Each row below holds a small network's activations on one input, seen along a few directions.
Each table varies a few parts of the input and shows all the possible inputs, shuffled.
A made-up example of a description, with smaller parts first: one of 4 places along a line, together with either a single point or one of 11 places along a line or (one of 3 separate values, together with one of 8 places around a ring).
Shared parts are said once, and a part with two or three values counts as separate values.
(in the rows, 128 means zero)

Other details of the inputs shift rows strongly along two fixed directions, in all tables alike. That doesn't count.

Table:
R1: [121 122 120 131 138 130 130 130 124 132 118 122]
R2: [118 138 131 141 143 123 135 131 119 124 114 137]
R3: [234 196 166  33  93  99 113 180 140  44 166 123]
R4: [110 127 118 142 149 127 131 126 118 127 119 141]
R5: [110 121 116 139 147 129 133 125 120 129 120 135]
R6: [130 143 135 129 134 124 130 137 125 125 117 128]
R7: [123 124 120 126 138 130 128 130 127 130 124 126]
R8: [113 122 123 145 148 128 136 123 123 131 122 133]
R9: [156 140 147  89  98 128 120 138 150 124 147 123]
R10: [127 138 125 125 136 127 124 132 125 124 123 135]
R11: [129 142 129 125 132 125 122 132 126 122 124 139]
R12: [116 136 123 148 142 126 125 120 122 124 126 153]
R13: [113 129 119 146 148 127 130 124 122 128 125 145]
R14: [110 132 119 145 148 126 129 124 116 125 118 146]
R15: [139  77 124 109  67 149 121 107 157 166 163  86]
R16: [126 134 129 135 140 127 129 131 127 128 124 130]
R17: [113 135 126 151 149 125 132 123 118 126 119 145]
R18: [126 138 127 127 137 126 126 135 122 125 116 131]
R19: [135  72 125 106  70 148 127 106 156 164 164  86]
R20: [128 138 126 130 135 127 123 129 128 125 130 139]
R21: [222 195 165  47 105  98 120 177 133  40 161 132]
R22: [118 132 130 138 143 124 137 132 121 127 115 132]
R23: [130 143 131 126 133 124 123 135 124 123 117 135]
R24: [116 137 129 153 145 125 129 122 120 125 121 148]
R25: [135 147 139 127 130 123 126 137 127 123 119 132]
R26: [124 125 126 133 137 129 133 131 126 133 119 119]
R27: [121  77 116 139  96 147 127 102 142 166 146  92]
R28: [121  82 126 142  80 144 128  99 140 164 143  99]
R29: [117 124 127 137 142 126 138 129 123 130 117 126]
R30: [111 120 118 139 147 128 135 127 119 130 115 130]
R31: [132 145 136 134 134 125 124 130 128 123 125 139]
R32: [123 124 119 133 139 130 126 126 129 132 130 130]
R33: [139  78 126 101  66 148 122 111 154 164 157  82]
R34: [141  79 128 100  65 147 124 114 152 164 152  77]
R35: [137 129 136 109 112 129 127 130 140 128 141 128]
R36: [112 136 124 147 145 124 128 125 114 124 112 146]
R37: [127 140 131 136 139 126 127 130 126 126 123 135]
R38: [111 133 122 144 148 125 132 127 114 125 111 142]
R39: [128 135 132 129 136 126 132 136 127 128 118 124]
R40: [113 129 125 148 149 126 134 125 121 128 120 139]
R41: [111 128 121 142 149 126 133 129 116 127 112 136]
R42: [111 134 121 149 145 126 126 121 116 125 118 150]
Each input here is: one of 2 separate values, together with either a single point or (one of 4 places along a line, together with one of 5 places around a ring).
The inputs of R4 and R33 match in every part but the choice among 2 separate values. If R24 is changed in the same way as R4 into R33, which row does it become?
> R31
The inputs of R32 and R19 match in every part but the choice among 2 separate values. If R11 is changed in the same way as R32 into R19, which row does it become?
> R42
Change only the place on the line of 4 in R9. List by row number the other rows that result.
> R15, R20, R32
Change only the choice among 2 separate values in R40. List by row number the other rows that result.
> R16

Table:
R43: [124 120 129 142 117 132 124 113 133 138 141 134]
R44: [123 110 122 136 121 131 133 120 125 132 134 121]
R45: [128 121 126 142 115 133 120 118 128 140 129 125]
R46: [126 110 117 134 129 131 132 125 123 135 126 107]
R47: [125 117 130 144 115 130 130 117 129 135 134 126]
R48: [124 106 118 133 128 131 135 122 126 132 133 117]
R49: [ 92 116 142 120 131 139 142 130 147 170 107 122]
R50: [136 161 141 132 146 117 131 144 118 108 111 140]
R51: [187 142 174  35  64 125 126 152 171 114 166 103]
R52: [125 123 123 141 115 134 119 114 131 142 137 133]
R53: [129 159 127 122 154 119 125 143 120 107 120 152]
R54: [124 119 120 135 117 133 120 115 130 138 135 131]
R55: [131 158 129 123 156 118 126 147 116 106 112 144]
R56: [121 112 120 135 123 134 128 116 129 134 140 129]
R57: [133 154 138 127 148 114 134 141 120 104 118 147]
R58: [129 153 122 120 159 120 126 144 122 108 119 146]
R59: [133 160 133 127 152 117 124 143 117 107 111 148]
R60: [125 113 122 136 122 132 131 123 122 135 126 111]
R61: [124 110 113 132 129 133 124 123 127 137 128 114]
R62: [123 109 117 130 128 134 129 119 131 133 139 125]
R63: [126 115 125 141 119 131 129 119 123 136 124 115]
What do these inputs look like to the network?
> either a single point or (one of 4 places along a line, together with one of 5 places around a ring)
A walk changes only the place on the line of 4. It starts at R50 and steps to R63. List the rest of the walk in order.
> R60, R46
